These are the activations of a small network on made-up records, seen along a few directions, one row for each record.
After each row come some of the record's fields: Zilo, Zuv, Fom, Tive.
The largest differences between rows may come from other fields.
In the rows, zero is written as 500.
Strong random noise was added to every row along 7 fixed directions; ignore it. To show where, here is one row again and again, with new noise each time:
[704 331 563 573 459 588 703 577 458 668 572 504 391 634 250 573 658 536
 584 567 542 530 532 457 429 527]
[655 397 552 418 584 661 549 493 426 843 373 420 461 647 512 530 415 385
 648 554 355 459 466 698 536 731]
[471 562 395 570 444 340 551 517 536 294 622 562 537 427 377 526 579 514
 390 433 543 491 508 423 390 380]
[544 422 429 462 507 592 527 517 540 521 610 414 491 483 436 509 418 378
 490 588 411 458 420 573 362 575]
[513 401 477 543 433 400 522 522 513 371 636 476 382 683 416 496 618 474
 538 427 426 505 444 405 341 438]
[567 390 800 505 407 520 602 398 391 658 657 510 542 484 552 571 630 353
 500 515 539 481 609 394 340 339]
[572 466 667 470 471 624 583 435 454 667 606 473 617 341 525 549 498 358
 439 624 543 455 564 508 394 468]
[561 613 612 589 434 442 574 467 488 445 527 526 620 423 496 511 680 521
 393 546 623 484 576 397 452 431]
[430 566 484 376 570 546 397 485 469 611 422 522 556 429 589 425 404 501
 495 461 449 470 506 557 620 567]

[709 632 627 619 410 530 694 520 418 488 371 591 690 368 347 539 696 548
 437 607 715 612 614 420 506 427]  (Zilo c1; Zuv j1; Fom t2; Tive s2)
[496 543 398 401 628 536 517 526 429 721 280 633 567 367 403 508 333 556
 540 441 478 556 569 678 747 633]  (Zilo c1; Zuv j2; Fom t1; Tive s2)
[535 317 526 564 407 538 502 531 619 372 575 404 441 550 509 481 591 397
 499 679 554 493 417 450 315 549]  (Zilo c1; Zuv j1; Fom t3; Tive s1)
[470 539 452 436 565 505 479 531 398 594 490 551 475 404 536 674 233 492
 507 344 555 432 555 644 586 366]  (Zilo c1; Zuv j1; Fom t7; Tive s3)
[559 585 381 546 529 563 400 606 596 358 340 374 436 630 566 479 457 590
 547 580 568 449 367 562 548 661]  (Zilo c2; Zuv j3; Fom t7; Tive s1)
[398 467 398 467 478 377 570 515 435 429 609 707 521 261 319 571 447 529
 437 331 591 568 619 439 509 264]  (Zilo c1; Zuv j1; Fom t1; Tive s3)
[521 592 392 622 510 346 554 480 579 406 435 510 523 518 477 576 546 515
 448 490 509 457 487 558 497 591]  (Zilo c2; Zuv j2; Fom t5; Tive s1)
[504 608 484 588 494 379 599 456 526 457 624 513 530 502 448 551 593 557
 430 452 460 496 523 439 486 422]  (Zilo c2; Zuv j2; Fom t1; Tive s1)
[677 588 460 602 490 586 584 626 530 457 221 528 611 386 394 525 609 611
 489 694 778 538 525 529 600 660]  (Zilo c1; Zuv j3; Fom t1; Tive s5)
[468 671 407 516 491 384 436 402 561 227 455 395 619 535 620 438 447 339
 444 501 318 498 377 580 346 558]  (Zilo c2; Zuv j1; Fom t1; Tive s2)
[413 461 407 441 593 370 533 483 455 669 441 653 519 384 460 599 364 502
 519 336 475 500 586 622 652 503]  (Zilo c1; Zuv j2; Fom t1; Tive s1)
[540 681 648 516 476 322 533 359 381 545 377 594 682 441 654 601 540 385
 449 381 506 472 627 564 509 362]  (Zilo c3; Zuv j2; Fom t3; Tive s1)
[532 350 406 502 489 558 447 594 560 405 590 362 333 658 488 579 382 436
 597 526 457 457 366 559 350 534]  (Zilo c1; Zuv j1; Fom t7; Tive s1)
[452 564 512 578 483 239 538 439 483 452 525 573 491 572 539 578 563 507
 466 307 489 451 547 464 481 388]  (Zilo c2; Zuv j2; Fom t4; Tive s1)
[501 544 239 453 581 576 478 649 531 477 520 496 335 631 292 404 432 711
 531 425 401 535 412 520 641 558]  (Zilo c2; Zuv j2; Fom t6; Tive s3)
[380 425 457 496 517 416 461 438 584 431 555 461 472 494 592 476 479 452
 486 487 426 474 440 502 447 542]  (Zilo c2; Zuv j1; Fom t1; Tive s3)
[378 508 492 446 515 559 356 530 556 438 563 474 423 539 573 366 518 649
 461 518 485 494 462 383 592 463]  (Zilo c2; Zuv j2; Fom t3; Tive s3)
[420 355 746 441 399 499 478 448 415 536 718 557 479 474 553 444 637 466
 507 440 532 535 595 266 409 272]  (Zilo c1; Zuv j2; Fom t4; Tive s5)
[705 380 586 594 525 740 656 520 575 674 555 317 409 631 401 513 620 543
 543 789 483 501 440 504 463 734]  (Zilo c2; Zuv j2; Fom t1; Tive s3)
[578 570 371 620 484 459 614 607 530 355 507 544 411 577 255 500 661 730
 489 474 590 585 497 385 562 460]  (Zilo c2; Zuv j1; Fom t1; Tive s3)
[620 635 420 641 496 463 714 502 514 459 620 498 551 438 329 631 538 541
 386 523 528 486 532 522 452 433]  (Zilo c2; Zuv j2; Fom t5; Tive s3)
[576 510 530 622 520 394 602 462 503 620 315 544 586 446 563 639 535 448
 510 517 632 420 580 652 557 637]  (Zilo c1; Zuv j1; Fom t8; Tive s5)
[366 549 551 541 476 443 428 428 589 373 529 502 557 456 574 342 647 576
 414 561 503 541 506 347 527 545]  (Zilo c3; Zuv j2; Fom t1; Tive s2)
[558 379 324 562 464 611 579 618 646 349 594 450 439 450 259 470 546 542
 499 687 568 531 403 458 380 604]  (Zilo c2; Zuv j3; Fom t1; Tive s5)
[556 434 439 566 494 525 506 608 571 409 472 432 393 591 457 495 524 557
 502 576 593 471 430 497 479 599]  (Zilo c1; Zuv j1; Fom t4; Tive s3)
[647 660 505 611 481 561 605 572 511 432 415 494 614 361 413 535 581 603
 374 629 722 478 546 489 534 533]  (Zilo c1; Zuv j1; Fom t4; Tive s3)
[578 431 474 459 483 682 489 605 538 497 480 476 515 386 412 496 463 504
 490 679 616 519 477 511 486 530]  (Zilo c1; Zuv j1; Fom t3; Tive s1)
[405 299 437 510 480 398 571 511 476 494 714 617 300 584 268 540 531 561
 557 333 429 571 526 386 446 345]  (Zilo c2; Zuv j2; Fom t1; Tive s2)
[777 361 558 725 413 533 737 565 521 451 623 351 365 694 376 758 565 420
 544 614 627 420 445 546 236 459]  (Zilo c2; Zuv j3; Fom t7; Tive s3)
[538 482 415 489 501 504 508 559 488 465 426 527 459 577 389 446 565 552
 588 479 470 585 486 477 538 567]  (Zilo c1; Zuv j1; Fom t1; Tive s5)
[408 563 502 457 468 478 432 591 479 394 545 592 513 358 461 452 522 657
 428 438 680 536 546 328 593 318]  (Zilo c1; Zuv j1; Fom t4; Tive s1)
[342 456 465 514 508 437 502 542 549 490 509 677 509 285 414 429 596 720
 424 467 686 557 618 357 668 456]  (Zilo c1; Zuv j1; Fom t1; Tive s3)
[464 319 411 441 532 412 554 524 433 622 434 650 394 534 364 567 448 481
 660 319 463 536 534 564 547 489]  (Zilo c2; Zuv j3; Fom t1; Tive s5)
[542 428 366 535 443 421 488 599 531 291 474 509 388 682 355 458 621 544
 589 450 466 563 426 438 427 485]  (Zilo c1; Zuv j1; Fom t3; Tive s5)
[709 634 339 741 491 363 699 517 570 338 355 470 606 515 309 635 604 484
 412 615 554 504 472 637 429 685]  (Zilo c1; Zuv j2; Fom t1; Tive s2)
[590 323 479 519 490 387 692 463 426 604 610 514 490 451 413 770 324 222
 505 416 465 418 512 703 270 397]  (Zilo c1; Zuv j1; Fom t4; Tive s3)
[464 643 370 501 597 423 455 463 532 474 431 436 452 671 566 439 476 571
 523 405 294 490 420 574 621 634]  (Zilo c2; Zuv j2; Fom t1; Tive s3)
[591 575 512 586 491 490 645 458 506 540 528 521 649 334 426 588 534 434
 389 598 566 439 559 554 419 529]  (Zilo c2; Zuv j2; Fom t4; Tive s5)
[406 508 454 478 439 462 413 479 533 223 663 438 446 580 511 407 504 449
 490 446 383 554 386 379 337 368]  (Zilo c2; Zuv j1; Fom t1; Tive s2)
[597 529 527 513 495 575 521 508 521 531 421 471 598 404 521 540 480 444
 448 645 569 475 511 584 492 570]  (Zilo c1; Zuv j2; Fom t3; Tive s1)
[392 472 339 449 499 450 421 616 516 356 482 619 400 523 336 373 573 692
 565 389 517 618 501 356 615 470]  (Zilo c1; Zuv j1; Fom t1; Tive s5)
[566 463 667 517 409 358 594 468 328 518 418 664 549 465 484 656 584 422
 562 348 656 563 647 433 447 254]  (Zilo c1; Zuv j3; Fom t1; Tive s1)
[323 497 501 311 566 447 286 480 389 577 409 563 357 772 595 286 450 589
 657 221 239 580 446 437 673 481]  (Zilo c2; Zuv j2; Fom t4; Tive s2)

Which values does each new row have?
[462 538 472 489 637 612 501 527 492 778 365 569 474 422 482 492 456 729
 498 521 575 466 594 564 817 674]  (Zilo c2; Zuv j2; Fom t5; Tive s3)
[468 475 634 485 496 496 339 473 514 452 385 363 439 686 804 426 506 431
 553 522 489 432 419 499 493 605]  (Zilo c1; Zuv j1; Fom t4; Tive s3)
[288 563 531 340 463 532 302 408 499 345 706 465 538 465 648 290 436 424
 433 442 294 551 433 362 415 304]  (Zilo c2; Zuv j2; Fom t3; Tive s2)
[629 556 433 613 519 402 656 508 495 543 308 580 621 375 430 660 493 465
 433 535 640 459 568 682 534 559]  (Zilo c1; Zuv j1; Fom t3; Tive s3)
[376 465 585 456 521 523 329 496 516 549 522 455 418 549 718 486 423 540
 526 464 533 432 503 474 591 502]  (Zilo c1; Zuv j2; Fom t7; Tive s1)
[570 461 494 573 483 492 512 492 552 414 521 368 407 777 485 438 574 464
 550 541 338 495 374 491 360 621]  (Zilo c2; Zuv j2; Fom t4; Tive s2)
[613 666 478 670 481 356 651 474 492 401 538 485 561 520 448 642 565 503
 371 468 552 429 521 521 411 429]  (Zilo c2; Zuv j2; Fom t4; Tive s3)
[645 488 541 448 568 609 524 525 439 730 270 451 528 568 532 520 454 445
 609 555 478 472 486 674 589 703]  (Zilo c1; Zuv j1; Fom t4; Tive s5)
[466 417 539 430 488 605 450 579 465 509 431 557 479 379 505 483 459 558
 529 538 675 548 520 444 570 446]  (Zilo c1; Zuv j3; Fom t1; Tive s3)
[357 252 418 342 563 600 480 542 513 750 557 637 415 316 409 491 324 500
 555 470 514 494 548 556 608 493]  (Zilo c2; Zuv j1; Fom t3; Tive s5)
[596 494 626 556 502 454 564 386 478 631 348 469 566 616 612 523 563 364
 535 548 415 465 510 622 471 617]  (Zilo c2; Zuv j2; Fom t3; Tive s2)
[557 548 371 515 570 333 582 486 440 625 273 637 586 437 446 661 380 433
 504 372 498 469 569 743 615 564]  (Zilo c1; Zuv j2; Fom t3; Tive s1)
[509 636 438 507 540 460 549 489 443 559 441 599 557 450 437 490 528 602
 448 416 486 515 565 525 637 452]  (Zilo c2; Zuv j2; Fom t3; Tive s3)
[409 587 264 474 528 418 369 527 569 267 400 502 539 519 474 377 428 504
 454 473 371 527 388 564 514 593]  (Zilo c1; Zuv j2; Fom t3; Tive s2)
[382 617 511 389 568 574 356 517 422 558 537 502 449 471 645 503 308 609
 500 351 514 454 517 496 663 347]  (Zilo c2; Zuv j1; Fom t7; Tive s3)
[472 486 485 498 515 364 479 391 519 500 336 493 611 497 649 510 435 287
 500 485 397 460 466 686 439 602]  (Zilo c1; Zuv j1; Fom t3; Tive s2)
[455 544 622 442 515 492 418 445 444 569 457 495 518 543 645 459 526 510
 535 457 455 529 541 452 595 495]  (Zilo c1; Zuv j2; Fom t1; Tive s1)
[520 512 502 402 509 567 549 511 387 639 471 635 593 343 373 494 427 495
 487 460 509 590 589 525 582 387]  (Zilo c1; Zuv j2; Fom t3; Tive s2)
[594 486 424 507 564 614 555 575 504 673 386 534 440 606 334 413 602 675
 575 556 457 543 502 520 669 674]  (Zilo c2; Zuv j2; Fom t3; Tive s5)
[684 644 556 639 507 465 637 371 533 514 422 368 693 454 634 668 478 284
 374 665 475 364 485 728 347 605]  (Zilo c2; Zuv j2; Fom t3; Tive s3)
[527 601 569 508 494 466 382 464 480 406 327 396 569 548 779 571 410 368
 528 507 550 415 444 612 456 536]  (Zilo c1; Zuv j3; Fom t7; Tive s1)
